These are the activations of a small neural network, seen along a few directions. Each row is one input.
Each table varies a few parts of the input and shows all the possible inputs, shuffled.
Descriptions start from the smaller parts, as in this example, which fits no table here: one of 2 separate values, together with either a single point or one of 11 places around a ring or (one of 4 places along a line, together with one of 8 places around a ring).
Shared parts are said once, and a part with two or three values counts as separate values.

Other details of the inputs vary at random and push rows far along two fixed directions, the same in every table; ignore that.
These rows show it; all are for the same input, with only those details redrawn:
[ -2  26  -7   8 -36  16 -12 -24   4 -14   8   0  27  -9 -17]
[ -8 -16   3  -3  47 -18  17  11  -2  23  -8 -12 -29  10  27]
[-16  16  37 -36  11  -9 -10  22   4  20  18 -14  -9   1 -41]
[  7  -6 -41  43   2   7  15 -36  -2 -12 -18   3   7   0  52]

Rows:
R1: [-13   2  26 -38  -2  -8  -2  29   4  23   1  -7 -18   0 -53]
R2: [ -8   1  33 -36  -2  -7  -4  26   1  21   2  -9 -15   2 -53]
R3: [ 10 -15 -37  36  -1  17  16 -29   2 -22 -13  12   5   5  59]
R4: [  1 -33  -2 -10  39 -12  24  28  -3  11  -8  -5 -28  17  24]
R5: [ -1 -19   3  -3  47 -15  19  10   2  24  -6  -8 -33   8  25]
R6: [ 23 -28 -24  45  -4 -40 -26   2 -22 -35 -21  25  -5 -25  53]
R7: [  5  18   2  -5 -29  15  -4   2   2 -19   9   7  27  -1 -21]
R8: [ 13 -16 -42  39  -6   8  16 -39   3  -7 -25   5  -2   3  45]
R9: [ -8 -16   3  -3  47 -18  17  11  -2  23  -8 -12 -29  10  27]
R10: [  4  10   4   2 -29  18  -7  -2  -1 -12  11   9  28  -2 -24]
R11: [-14  10  36 -35   7  -9  -5  31  -4  17  10 -11  -6   0 -47]
R12: [ -9   7  39 -36  10  -3 -11  26   7  19  27  -6  -3   5 -37]
R13: [ -1 -23   5  -3  44 -10  19  30  -6  16  -9  -6 -22  14  30]
R14: [ 12 -17 -33  35   8   6  23 -19  -6  -7 -23   6  -1   0  39]
R15: [  6  21  -4   5 -34  20 -14 -23   0 -13  12   9  30  -6 -15]
R16: [-11   3  39 -40   3   1  -4  37   0   7  17  -1  -7   5 -40]
R17: [ -1  17 -15   3 -44  17 -10 -25  12  -9   0   4  15  -9 -25]
R18: [ -3 -23   2  -3  46 -14  14   7   0  25 -13  -8 -36  11  20]
R19: [ 16  11  -3  21 -51 -25 -59  -9  -8 -44   9  23  22 -37  -3]
R20: [  1 -17   4  -9  49 -15  19  19   4  15  -2  -5 -24  15  34]
R21: [ -2 -28   1  -1  43 -14  20  16  -8  22 -22  -5 -33  11  14]
R22: [  5  14 -12   0 -41  23 -10 -17  11 -24  14   4  27  -2 -14]
R23: [  3  25  -4   5 -37  23 -16 -13   8 -19  15   3  32  -5 -10]
R24: [  5  14   4  -2 -29  16  -8  -5  -8 -10   6   9  26  -4 -25]
- What is each input in this table made of? => one of 2 separate values, together with either a single point or one of 11 places along a line
- Changing only the choice among 2 separate values turns R11 into R9. The same change can be made to R2. Which row results? => R8
- Change only the choice among 2 separate values in R16. List by row number the other rows that result. => R3
- Change only the choice among 2 separate values in R17. List by row number the other rows that result. => R1

Rows:
R25: [ 0  0  0  0 -2 -1  1  3 -3  1 -5 -1  0 -1 -5]
R26: [ 1  2  2  1  0 -5 -4 -2 -1  2  2  1 -1 -4 -2]
R27: [ 1 -3  1 -2 -3 -2 -2  6  0 -5  0  1 -1 -1 -1]
R28: [-1 -2  0  2 -3 -3 -5 -1  2  3  0  0 -2 -2 -3]
R29: [-1  1 -1 -2  0  3  3  0  4  1  1 -3  1  2 -3]
R30: [ 0  2  0 -2 -1  2  2  1 -1  1 -3  1 -1  0 -4]
R31: [ 1  0  4 -1  0 -1 -3  5 -3 -4  1  2  1 -2  1]
R32: [ 0  2  0 -4  0  2  6  1  2  1  1 -1  3  2 -2]
R33: [  2 -24 -15  17  32  -7  19  -6  -4   9 -17  -2 -19   8  41]
R34: [-1  1  1  0  0  2  2  3  0  3  2  0  4  2 -2]
R35: [  7 -23 -17  18  29 -12  12  -3  -2   5 -13   1 -16   5  45]
R36: [-3  2 -1 -1 -2 -3 -3 -1 -1  1 -3 -3 -2 -1 -3]
R37: [ 2  2  1 -1  1 -5 -6  0  0 -1  4 -1  1 -1  1]
R38: [-4  4 -1 -3 -1 -1 -2 -3  1  1  0 -2 -4  0 -2]
R39: [-2 -1  0 -1 -3 -2 -4  0  1  3 -3 -2 -2 -2 -3]
R40: [ 0 -1  3 -1  0  1  0  4 -3 -4  3  0  2  1  0]
R41: [-1 -1  1  0 -1 -1 -1  0 -3  2 -4  0  0 -2 -5]
R42: [ 0 -1  2  1  0  3  1  1 -1  2  2  0  2  3 -4]
R43: [ 0  1  0 -3  2  5  4 -2  0  2  2  0  2  4 -3]
R44: [ 1 -3  0  0 -2 -5 -5  0  1  2  2  1 -2 -4 -2]
R45: [-1  1  2 -2  2  6  5 -3  1  3  3 -3  2  5 -3]
R46: [ 2  1  0 -4 -1  5  2  0  2  2  0  2 -1  3 -2]
R47: [ 1 -4  0 -1 -3 -2 -1  3  0 -3  1  2 -1 -1 -3]
R48: [-2  3  3  2  0 -4 -3 -3 -1  3 -1  0 -2 -3 -3]
R49: [ 15  11 -47  47 -52  28  -2 -53   0 -38 -13  17  39 -12  20]
R50: [-1  2  3 -2  0  2  0  7  0 -4  4  2  5  2  3]
R51: [-1 -1  1 -2 -1  1  1  5 -1 -1  4  1  3  0  0]
R52: [ 1 -2  2  1 -2 -2 -1  4 -3 -1 -1  2 -1 -3 -3]
R53: [ 1  1  1 -1 -2 -1  3  1 -1 -1 -3  0 -2 -1 -5]
R54: [ 1 -1  3 -1  1 -2 -5  1 -2 -2  3  3  1 -2  0]
R55: [ 2 -1  0  0 -2 -5 -5  2  1  0  1 -1 -1 -3 -1]
R56: [ 0  0  2  2 -2 -1  0  3 -2  2 -3  1  0 -1 -4]
R57: [ 1 -1 -1 -3 -2  0  3  0  3 -2 -1  0 -2  1 -5]
R58: [-2  4  2  0  0 -3 -2 -3 -2  2 -3 -1 -1 -3 -2]
R59: [ 0  3  0 -2  1  6  3  1  4  3  2 -2  1  3 -2]
R60: [ 0  0 -1  0 -1 -6 -4  0 -1  0  2 -1 -2 -3 -2]
R61: [ 1  1  4  1 -1 -2 -2  6 -3 -4 -1  2  1 -2  0]
R62: [-3  1  0  1 -2 -4 -4 -1  0  2  0 -1 -2 -1 -3]
R63: [-1  3  0 -4  1  5  5  0  2  3  2 -1  3  4 -1]
R64: [ 2  3  1  0  0 -6 -5  1  0 -1  1 -1  1 -1  0]
R65: [-3  5  2 -2  1  0 -1 -5  0  2 -1  0 -3 -2 -1]
R66: [-3  4  2 -1  0 -3  0 -5  1  1 -1  0 -3 -3 -2]
R67: [-3  0  1 -1 -2  1 -2 -4  3  3  1 -3 -3  0 -1]
R68: [-5  5  4  0  1  1 -1 -7  1  3  1 -3 -2 -1 -1]
R69: [ 1  0  0 -3  1  3  5 -2  0  1  1  0  1  3 -4]
R70: [ 2  4  2  0  1 -6 -4 -1 -2  0  1 -1  1 -4 -1]
R71: [ 1 -1  3 -2 -1 -1 -3  5  1 -6  1  2  0  0  0]
R72: [ 0  0  4 -1  1  2 -1  4 -2 -5  4  2  3  2  1]
R73: [ 2 -2  2 -2 -2  1 -1  3  0 -1  2  4 -1 -1 -1]
R74: [ 1 -1  3  0  1 -3 -4  2 -2 -2  0  3  1 -2 -1]
R75: [-1  0  2 -2 -1  1  1  7 -2 -4  4  0  4  1  2]
R76: [-2  3  0  0  1  3  3  1  1  2 -1 -3  1  0 -3]
R77: [ 2 -1  2 -2 -2  1 -2  6 -1 -4  1  2  0  0  1]
R78: [-1  1  2  0 -1  3  2 -1  0  2 -1 -2  0  1 -3]
R79: [ 3  5  3  0  2 -6 -5 -1  0  1  1  1  2 -3  0]
R80: [  0 -16 -17  19  32  -8  18  -7  -2   8 -16  -4 -18   5  43]
R81: [-1 -1  1 -3 -1  3  3 -2  3  1  1 -3  0  3 -3]
R82: [-1  0  1 -2  0  2 -1 -3 -1  2 -1  1 -2  0 -3]
R83: [ 0 -3  2  1 -1 -2 -3  0 -3  0  0  2 -1 -3 -4]
R84: [ 0 -1  0 -2  0  3  2  0 -2  2 -1 -1  2  3 -5]
R85: [ 1 -1  2  0 -2 -3 -2  6 -4 -4 -2  0  0 -3 -2]
R86: [ 2  0  0 -2 -2  2  1  2  0  2 -3  1  0  1 -3]
R87: [ 1  1  2 -3  0  6  3 -1  3  3  2 -1  0  4 -2]
R88: [ 1 -2  3 -3 -1  0 -3  5  1 -6  3  2  1  0  2]
R89: [ 0  0 -1 -4 -1  2  2  0  3  0 -1  0 -1  2 -4]
R90: [-3  2  0  0  2  3  0 -2  1  3  0 -2  1 -1 -3]
R91: [ 0  1 -1 -3 -1  2  4  3  0  2 -1 -2  4  2 -2]
R92: [-1  1  4 -3  1  2  0  6  0 -4  6  2  5  2  4]
R93: [-2  4 -1 -2  2  6  6  1  3  3  4 -4  5  4 -1]
R94: [ 2 -1  1  0 -2  2  0  2  1  2  0  2  0  1 -3]
R95: [ 2  0  4 -2 -1  2 -3  6  0 -4  2  4  1  1  2]
R96: [ 0 -3  2 -1  0  1  0  2 -2 -2  4  2  1  1 -2]
R97: [-3  3 -1 -2 -1 -3  0 -2  1 -1 -1 -2 -4 -1 -3]
R98: [ 2  0  1  0 -1 -5 -6  1  2  0  2  0  0 -2  0]
R99: [-1 -2  2  2 -1 -1 -3  0 -2  3 -1  2  0 -1 -5]
R100: [-1  2  0 -1  3  6  5 -1  2  3  3 -4  4  4 -3]
R101: [-5  5 -1  0  1  0 -1 -2  2  1  1 -5 -2  0 -2]
R102: [ 3  4  3 -1  3 -5 -5 -2  0  1  4  1  2 -3  1]
R103: [ 2  0  4 -3  0  3 -3  5  0 -4  4  4  1  1  3]
R104: [ 1  2 -1  0 -1 -7 -4  2 -1 -1  1 -2  0 -2 -1]
R105: [ 0 -2  0  0 -2 -1  0  2  1  1 -1  1 -1  1 -4]
R106: [ 0 -2 -1 -3 -2 -1  1  2  1  0 -3 -1  0  1 -5]
R107: [-2  2  1 -3  1  6  6 -1  2  4  4 -4  4  5 -1]
R108: [ 0 -1  4 -2  2  3 -1  4 -2 -5  6  2  3  2  2]
R109: [-4  2 -1  0  0  1 -2 -2  4  3  2 -4 -2 -1 -2]
R110: [-5  3  1 -1 -1  0 -1 -4  1  2  1 -5 -3  1 -1]
R111: [ 2  0  0 -4 -1  2  3  0  2  1 -1  2 -2  1 -3]
R112: [ 1 -2  2  0 -1 -3 -4  2 -3 -2  0  1  0 -3 -2]
R113: [-2  0  0 -2 -2 -2 -1 -2  3  1  0 -1 -4 -2 -3]
R114: [-2  1  0 -2 -2  0 -2 -3  3  3  0  0 -4 -1 -2]
- Changing only one part turns R73 into R47. The same change can be made to R111. Which row results? => R57
- Changing only one part turns R60 into R26. The same change can be made to R62. Which row results? => R48
- Changing only one part turns R68 into R110. The same change can be made to R58. Which row results? => R36
- What is each input in this table made of? => one of 9 places along a line, together with one of 10 places along a line
- Start at R79 and move only the place on the line of 9, one step at a time. The first step leads to R64. Which rows follow, in order? => R98, R74, R61, R71, R95, R72, R50
- Start at R75 and move only the place on the line of 9, one step at a time. The first step leads to R40. Which rows follow, in order? => R77, R27, R85, R112, R55, R104, R70
